A small network was shown many inputs. Here are its activations along a few directions, one row for each input.
Each table varies a few parts of the input and shows all the possible inputs, shuffled.
A made-up example of a description, with smaller parts first: one of 6 places along a line, together with either a single point or one of 9 places along a line or (one of 2 separate values, together with one of 5 places around a ring).
Shared parts are said once, and a part with two or three values counts as separate values.

Other details of the inputs vary at random and push rows far along three fixed directions, the same in every table; ignore that.

A family of inputs:
row 1: -0.90 2.00 -1.16 3.35 2.16 -1.87 0.38 -2.95 -7.32 3.13 1.15 1.62 2.75
 -0.94
row 2: -3.80 3.74 -0.02 -1.18 7.20 1.78 1.16 0.28 -1.57 1.35 1.42 3.12 -0.31
 -2.14
row 3: -2.10 3.23 -0.11 3.85 1.32 -3.17 -2.90 -1.84 -6.24 3.22 -0.55 1.59 1.96
 -0.78
row 4: 2.13 -4.50 0.07 0.37 -3.88 -0.10 1.21 -1.07 0.27 -1.34 0.79 -3.87 -0.58
 -0.31
row 5: -5.77 3.52 3.77 0.28 4.54 -2.81 -7.72 -2.51 -1.66 4.33 -4.33 2.42 -0.73
 -3.30
row 6: -1.84 1.05 -1.55 -4.69 2.68 4.95 0.42 -0.65 0.66 -2.95 0.58 -3.28 -0.81
 -0.28
row 7: 4.41 -4.26 1.16 5.83 -7.34 -3.96 5.81 0.46 -3.04 0.71 2.33 2.28 2.54
 3.02
row 8: -1.10 4.53 -3.05 -0.69 7.56 2.19 2.40 0.23 -2.36 0.93 2.29 3.50 0.76
 -1.67
row 9: -0.57 3.60 -0.28 4.03 1.75 -2.53 1.67 0.37 -5.25 2.66 1.13 5.30 2.89
 0.93
row 10: 2.35 -1.66 -0.71 -0.45 -5.48 0.15 -0.29 -0.40 0.87 -2.69 -1.37 -2.17
 0.86 2.83
row 11: 0.15 1.54 -0.20 5.23 2.42 -2.49 3.57 -0.62 -6.26 3.58 3.02 4.31 2.44
 -0.77
row 12: -0.53 3.07 -0.03 0.91 1.71 -1.16 0.33 0.61 -4.92 6.99 4.50 4.20 3.59
 -0.56
row 13: 1.22 2.55 -2.90 -4.30 3.11 4.57 2.15 1.77 3.38 -3.36 0.26 1.21 -0.14
 1.45
row 14: 2.99 -3.17 -0.80 -0.45 -3.88 0.15 0.53 -1.30 0.72 -1.36 -0.33 -2.46
 -0.42 0.04
row 15: -2.82 2.87 -2.68 -1.09 4.93 3.17 3.47 -1.93 -7.17 0.20 3.64 -0.37 1.90
 -1.15
row 16: 3.63 -3.57 0.99 6.46 -7.79 -4.52 5.23 0.91 -2.87 0.39 1.93 1.88 2.73
 3.67
row 17: 0.59 -0.51 -3.85 -3.22 2.48 4.11 3.15 -1.08 -1.22 -2.74 2.79 -3.43 -0.10
 -1.09
row 18: -0.71 -1.50 3.71 -1.17 -0.09 -1.52 -5.74 2.16 9.02 -0.28 -4.80 -0.63
 -4.14 -0.98
row 19: -4.69 3.35 2.96 4.37 3.38 -2.42 -0.41 0.60 -4.28 3.27 1.11 3.09 1.33
 -0.04
row 20: -2.79 3.60 0.40 -5.17 6.85 3.50 -5.57 2.56 8.41 -1.90 -3.27 -0.52 -4.07
 -1.85
row 21: -1.03 -0.75 1.24 -2.70 -1.13 -0.05 -6.53 0.57 5.63 -1.71 -4.30 -3.63
 -3.18 -0.92
row 22: -3.99 3.49 -0.94 -2.33 6.11 2.03 -0.92 -2.21 -3.79 1.07 0.54 0.74 0.28
 -2.65
row 23: -1.79 3.84 0.26 1.93 1.59 -3.10 -4.05 -2.49 -4.61 3.27 -2.48 3.96 2.04
 -1.05
row 24: 1.94 1.57 -2.74 -4.14 3.49 3.93 2.68 0.60 3.09 -1.89 -0.07 2.49 -0.26
 0.08
row 25: 0.42 -3.52 3.53 7.26 -6.08 -5.75 0.77 2.25 -0.77 1.16 0.80 -0.77 0.32
 2.03
row 26: 3.74 -3.28 -1.91 -2.78 -6.41 1.13 1.93 -0.22 -1.31 1.81 4.13 -3.14 2.49
 1.37
row 27: 2.65 -1.95 -1.09 0.47 -2.92 0.73 3.05 2.45 2.80 -2.56 1.09 -1.24 -0.66
 2.04
row 28: 2.54 0.97 -5.69 -4.62 1.10 5.44 4.46 -1.03 -1.94 -3.74 2.23 -1.32 1.57
 0.99
row 29: 1.20 -3.86 0.32 1.25 -4.12 0.86 6.64 2.23 0.01 -2.58 3.66 -2.18 0.03
 2.58
row 30: -1.10 -0.99 4.46 3.24 -5.16 -6.68 -9.48 -0.61 2.94 2.27 -6.60 -0.11
 -1.75 -0.25
row 31: 0.08 -0.59 -1.02 -4.22 3.79 4.80 4.54 0.77 2.27 -1.87 2.39 0.00 -1.60
 -1.30
row 32: 0.66 -3.79 0.88 -2.93 -2.84 1.67 0.41 -1.10 2.24 -2.04 -0.59 -3.30 -1.81
 -0.55
row 33: 0.08 -1.08 4.14 2.20 -5.56 -5.78 -7.82 -1.37 2.40 2.24 -6.73 1.36 -0.37
 0.54
row 34: -0.99 3.18 0.70 1.67 1.77 -2.91 -3.83 -3.03 -4.64 3.86 -2.49 4.36 1.84
 -1.76
row 35: -1.24 -2.60 4.35 3.06 -4.03 -5.23 -6.53 -1.03 1.80 1.97 -4.39 -1.72
 -1.38 -0.76
row 36: 2.38 -4.01 1.04 1.03 -2.40 -0.26 3.08 1.50 2.80 -1.23 1.45 -1.52 -1.42
 0.21
row 37: 3.47 -2.67 -1.77 1.74 -3.85 1.46 6.36 2.18 0.72 -3.40 3.57 -2.45 0.72
 3.51
row 38: 0.94 -2.72 -0.85 -0.27 -3.05 1.22 0.82 0.14 0.56 -3.10 1.10 -5.39 -0.24
 1.48
row 39: -0.09 -0.80 -1.57 -3.30 3.44 4.71 6.07 0.76 1.11 -2.13 3.28 -0.50 -0.52
 -0.22
row 40: -0.45 -1.30 2.17 -1.65 0.01 -0.42 -3.92 2.55 8.19 -1.46 -3.15 -1.04
 -3.92 -0.82
row 41: -1.64 3.92 -1.64 -6.60 4.80 3.96 -6.97 -0.17 5.73 -2.41 -4.46 -1.77
 -2.83 -1.58
row 42: 2.38 -2.56 0.42 -0.56 -2.18 0.22 0.42 1.67 5.62 -1.66 -1.26 -0.63 -1.83
 0.95
Each input here is: one of 2 separate values, together with either a single point or (one of 4 places along a line, together with one of 5 places along a line).
The inputs of row 35 and row 18 match in every part but the choice among 2 separate values. If row 10 is changed in the same way as row 35 into row 18, which row does it become?
Answer: row 13
The inputs of row 39 and row 5 match in every part but the choice among 2 separate values. If row 8 is changed in the same way as row 39 into row 5, which row does it become?
Answer: row 30
Which other rows does row 19 become when the choice among 2 separate values takes its other values? List them by row number.
Answer: row 6
Start at row 34 and move only the place on the line of 4, one step at a time. The first step leads to row 14. Which rows follow, in order?
Answer: row 4, row 32
Which other rows does row 28 become when the place on the line of 4 takes its other values? List them by row number.
Answer: row 3, row 15, row 21
Which other rows does row 25 become when the place on the line of 5 takes its other values? List them by row number.
Answer: row 18, row 20, row 36, row 40
Start at row 37 and move only the place on the line of 5, one step at a time. The first step leads to row 27. Which rows follow, in order?
Answer: row 8, row 42, row 11
